A small network was shown many inputs. Here are its activations along a few directions, one row for each input.
In each table, some parts of the input vary, and every possible input appears once, in random order.
Descriptions start from the smaller parts, as in this example, which fits no table here: one of 6 places along a line, together with either a single point or one of 9 places along a line or (one of 3 separate values, together with one of 8 places around a ring).
Shared parts are said once, and a part with two or three values counts as separate values.

Rows:
r1: -35 -22 -20 19 -31 13 36 14 -24 -29 1 -35 -22
r2: 41 16 -9 -44 32 -20 -6 6 -18 14 -8 -2 11
r3: -12 10 12 12 -6 -2 -33 -22 34 -9 -10 17 22
r4: -28 2 12 22 -3 -15 -18 15 35 17 -3 1 6
r5: 27 14 -12 -25 18 -14 19 3 -28 13 0 18 33
r6: 28 3 -16 -19 27 -8 -24 -3 -39 6 5 14 -7
r7: 22 21 3 -45 39 10 6 -13 -30 4 4 -3 -3
r8: -33 -1 2 -11 3 -18 -17 8 23 -16 -22 23 22
r9: -23 -20 1 33 2 -9 -9 3 35 7 3 -22 -13
r10: -8 -31 -22 24 -44 23 3 -3 -24 -31 18 -32 -2
r11: -3 11 35 32 -28 24 5 -2 26 6 -7 12 -2
r12: 30 7 -10 -36 17 -10 25 7 -9 13 19 24 -22
r13: -6 -10 22 39 -26 25 13 -14 20 4 0 -14 -23
Q: What is each input in this table made of?
A: either one of 5 separate values or (one of 2 separate values, together with one of 4 places along a line)
Q: What sort of input is r6?
A: one of 5 separate values

Rows:
r14: -9 -10 -7 11 -5 -5 10 25 -8 -2 -10 -9 -1
r15: -19 -5 2 0 11 -15 -22 4 23 1 -8 -11 4
r16: -26 -21 6 23 -1 0 -19 -2 26 -9 -8 1 9
r17: -32 -4 7 28 -39 2 -23 -16 29 -13 -2 -11 13
r18: -6 12 25 7 13 -6 -7 2 38 17 -9 3 -11
r19: 1 0 -11 -22 17 -9 12 6 -30 -1 -8 9 5
r20: 1 18 21 0 25 -2 -16 9 20 20 -2 24 -10
r21: 6 -2 -7 -20 26 -21 -21 -8 -1 3 -10 18 14
r22: 21 -13 -22 -1 4 5 14 12 -28 -2 19 -8 -23
r23: -24 -10 -5 18 -22 4 20 7 5 -8 4 -17 7
r24: 47 5 -16 -31 11 13 15 -3 -54 -4 10 -1 1
r25: 23 27 17 -4 23 -10 -9 -3 6 25 -9 26 8
r26: -10 -24 -4 27 -7 30 17 2 -20 -15 6 -23 -22
r27: 29 34 17 -41 25 -2 -5 -16 11 19 -4 27 13
r28: -19 11 31 34 -38 12 -8 -18 43 6 -4 3 -2
r29: -5 4 -16 -14 -1 -13 12 18 -10 3 13 -4 1
r30: -35 -24 0 24 -41 12 13 -4 7 -28 -9 -2 -7
r31: -13 5 -4 -16 19 -16 -25 4 13 4 7 2 6
r32: 30 3 -15 -39 5 -10 15 4 -30 -4 -1 18 21
r33: -10 12 26 30 -8 6 -2 -5 41 14 0 2 3
r34: 29 3 -22 -19 8 0 21 -8 -40 2 16 -16 -10
r35: 16 -23 -16 15 -4 7 17 12 -18 -6 4 -21 -25
r36: -11 -14 -7 30 -47 27 18 -15 -9 -23 13 -31 -20
r37: 18 12 1 -39 27 -9 -26 -7 -14 0 -8 21 27
Q: The inputs of r33 and r23 match in every part but one. If r25 is changed in the same way as r33 into r23, which row does it become?
A: r19
Q: What is each input in this table made of?
A: one of 4 places along a line, together with one of 6 places along a line
Q: A walk changes only the place on the line of 6. It starts at r36 and steps to r26. List the rest of the walk in order.
A: r35, r22, r34, r24
Q: Change only the place on the line of 4 in r17. List by row number the other rows that result.
A: r28, r30, r36

Rows:
r38: -13 0 3 2 25 -25 -17 16 32 16 -4 5 1
r39: 9 0 -20 -36 15 -17 -16 1 -27 -8 -3 12 28
r40: -30 2 17 27 -24 -1 -24 -5 30 -6 -15 7 21
r41: -28 -19 -7 21 -37 18 16 -2 -13 -26 -2 -23 -2
r42: 43 15 -3 -22 8 12 16 -11 -31 7 10 8 -2
r43: -5 8 28 35 -28 21 -5 -18 28 3 -4 5 -4
r44: 9 9 18 7 21 -1 3 3 30 23 4 3 -27
r45: -36 -18 -5 21 -30 1 -16 0 6 -23 -8 -6 15
r46: -1 -4 11 35 -37 29 16 -12 4 -7 6 -11 -12
r47: 13 -3 0 7 12 6 25 8 5 13 14 -14 -35
r48: -12 -19 -20 -4 12 -6 23 20 -13 -4 7 -24 -24
r49: 11 22 6 -36 20 -17 -16 -4 -2 7 -13 26 33
r50: -20 -19 -19 -4 19 -24 -9 21 9 -1 2 -8 -5
r51: 21 -2 -25 -30 9 0 8 -1 -50 -10 6 -5 9
r52: 38 28 16 -22 17 5 -5 -16 -9 16 -1 25 5
Q: The inputs of r50 and r45 match in every part but one. If r48 is changed in the same way as r50 into r45, which row does it become?
A: r41
Q: What is each input in this table made of?
A: one of 3 separate values, together with one of 5 places around a ring
Q: Change only the place on the ring of 5 in r51. List by row number the other rows that result.
A: r39, r42, r49, r52
Q: Change only the choice among 3 separate values in r52. List by row number the other rows that result.
A: r43, r44

Rows:
r53: 36 9 -7 -10 16 -3 0 10 -19 10 12 11 15
r54: 19 -4 9 38 -26 19 6 -6 12 1 13 7 -14
r55: -4 -11 -4 28 -8 -12 7 22 13 8 4 -11 -6
r56: 25 30 21 -7 18 -3 -24 -20 5 18 -8 19 6
r57: -23 -25 -17 7 -22 5 -24 -13 -27 -37 -4 -24 19
r58: 38 18 -4 3 0 -1 -3 -5 -20 17 10 14 4
r59: -25 -1 7 2 -17 -2 30 14 13 4 -15 -6 -4
r60: 23 19 14 -24 32 -2 -23 -6 7 18 -6 15 16
r61: 17 28 10 -21 -7 7 21 -11 -21 11 -10 20 6
r62: -17 0 16 14 8 -11 -17 5 40 15 -14 -7 -4
r63: 30 12 -3 -9 9 13 2 -17 -39 -2 4 -10 -13
r64: -26 -5 4 8 -14 -8 -51 -16 18 -15 -14 4 39
r65: -32 -3 0 -5 0 -9 28 14 2 -1 -10 10 1
r66: 16 -12 -23 -28 22 -4 6 -5 -25 -9 9 -18 -10
r67: -13 -15 -22 21 -30 -5 -30 3 -7 -20 1 0 38
r68: 15 19 8 -34 9 4 24 3 -21 4 -6 17 18
r69: -8 -7 1 22 -8 22 11 -5 -2 -11 13 -34 -26
r70: -22 10 17 11 -25 13 31 1 14 -1 1 -3 -5
r71: 11 -12 7 23 -19 36 8 -21 -7 -12 7 -17 -32
r72: 6 -7 -19 -5 6 -19 -4 24 -3 -1 11 10 -3
r73: 0 0 -1 33 -18 8 6 7 17 8 19 -11 -9
r74: 28 2 -11 -25 24 14 3 -5 -36 -3 6 -14 -3
r75: -15 2 -5 -31 -3 -11 18 17 -6 -3 -7 16 -1
r76: 12 7 4 -25 32 -22 -18 -6 18 9 -3 11 10
r77: -13 11 23 21 -1 7 -16 -8 42 13 1 -5 -7
r78: -18 -20 -16 6 16 -1 8 8 -15 -11 2 -21 -19
r79: 6 6 31 24 -10 20 -18 -23 37 9 -4 12 -13
r80: -25 -3 7 5 24 -16 -19 4 29 13 -8 8 0
r81: -2 -14 -19 -18 14 -4 -1 11 -23 -16 6 -14 -21
r82: -13 -19 -7 13 -2 5 9 7 -5 -5 -2 -35 -24
r83: 24 -5 -21 -14 13 -20 3 8 -7 8 15 7 8
r84: -2 4 22 12 -35 28 28 -14 10 -2 -5 14 -12
r85: 4 4 -7 -38 6 -12 26 2 -9 1 -4 12 10
r86: -34 -6 -5 -4 -38 0 -5 -7 -9 -25 -14 5 40
r87: -11 -13 -14 20 8 -17 5 21 4 6 8 3 -2
r88: -7 4 5 -17 24 -20 -27 9 21 4 -6 15 -1
Q: The inputs of r81 and r88 match in every part but one. If r63 is changed in the same way as r81 into r88, which row does it become?
A: r56
Q: What is each input in this table made of?
A: one of 4 separate values, together with either a single point or one of 8 places along a line
Q: Change only the choice among 4 separate values in r78. List by row number the other rows that result.
A: r65, r80, r87

Rows:
r89: -3 -11 -3 36 -41 35 4 -14 -9 -8 7 -28 -18
r90: 17 1 -3 -8 4 6 49 15 -24 6 6 5 -17
r91: -1 -16 -19 -36 7 -14 -8 -2 -14 -15 -2 -5 4
r92: 0 5 7 6 -12 2 -15 -3 24 -3 -1 14 37
r93: -17 -23 -14 35 -33 29 -4 -6 -11 -27 2 -24 3
r94: 4 11 -7 -17 36 -14 -11 11 -2 15 0 -20 -6
r95: -4 -25 6 45 -16 19 17 -2 -2 -12 20 -27 -36
r96: -10 -2 2 8 13 -18 -1 12 38 14 12 5 7
r97: -12 -7 -1 -1 -8 -21 -18 9 29 6 -5 3 28
r98: 10 8 -2 -2 1 0 -35 0 -7 -2 -4 22 17
r99: -43 -5 13 3 -12 -14 -11 4 25 -3 -26 6 12
r100: -40 6 15 7 2 -10 1 11 37 6 -14 1 -12
r101: -7 -5 -22 -15 12 -9 40 25 -22 1 9 1 -8
r102: 11 13 2 -13 17 1 -20 -11 -21 -4 -5 -4 26
r103: 0 8 -9 -21 -18 2 22 8 -41 -15 -2 3 17
r104: 17 16 15 13 -15 4 -1 -17 27 10 6 15 17
r105: -31 7 21 10 -17 9 -8 -9 20 -12 -22 17 21
r106: 3 -5 -16 -32 22 -11 5 5 -2 -5 10 -10 -20
r107: -17 20 32 12 -25 14 0 -17 22 7 -17 13 -1
r108: 26 9 2 -28 -5 13 4 -23 -17 -5 7 1 -10
r109: -28 -40 -24 33 -23 9 -3 4 -6 -20 1 -29 -2
r110: 4 4 -11 1 25 -23 -20 13 11 10 6 11 -14
r111: -2 -4 -11 -9 5 -23 -38 12 -1 7 -8 11 8
r112: 28 20 8 -7 15 12 -7 -20 -17 15 0 -2 8
r113: -12 -15 -22 -18 -2 -16 28 16 -36 -9 0 6 16
r114: 25 7 8 7 17 -2 -12 7 8 20 3 18 -21
r115: 1 -5 -11 -15 27 -15 -19 1 -14 4 -9 -8 22
r116: 27 12 13 -4 34 0 3 -3 -7 18 2 -8 -12
r117: 14 10 -2 -10 -14 12 39 -5 -39 1 9 12 2
r118: 11 -4 -10 -29 3 8 -4 -15 -19 -24 2 6 13
r119: 17 13 19 10 -2 -8 5 3 40 15 2 1 -6
r120: 23 16 9 5 -1 4 -22 -13 -6 15 6 25 -2
r121: -23 -26 -22 38 -8 7 11 8 6 -16 12 -36 -27
r122: -14 10 31 20 -1 2 16 -5 35 4 -15 10 -19
r123: 25 -3 3 -27 14 10 13 -2 -6 4 7 -3 -27
Q: What is each input in this table made of?
A: one of 5 places around a ring, together with either a single point or one of 6 places along a line
Q: The inputs of r91 and r108 match in every part but the place on the ring of 5. If r99 is changed in the same way as r91 into r108, which row does it become?
A: r107
Q: Change only the place on the line of 6 in r92. List by row number the other rows that result.
A: r98, r102, r103, r105, r118
Q: Which other rows agree with r119 in the place on the ring of 5? List them by row number.
A: r90, r95, r114, r116, r122, r123
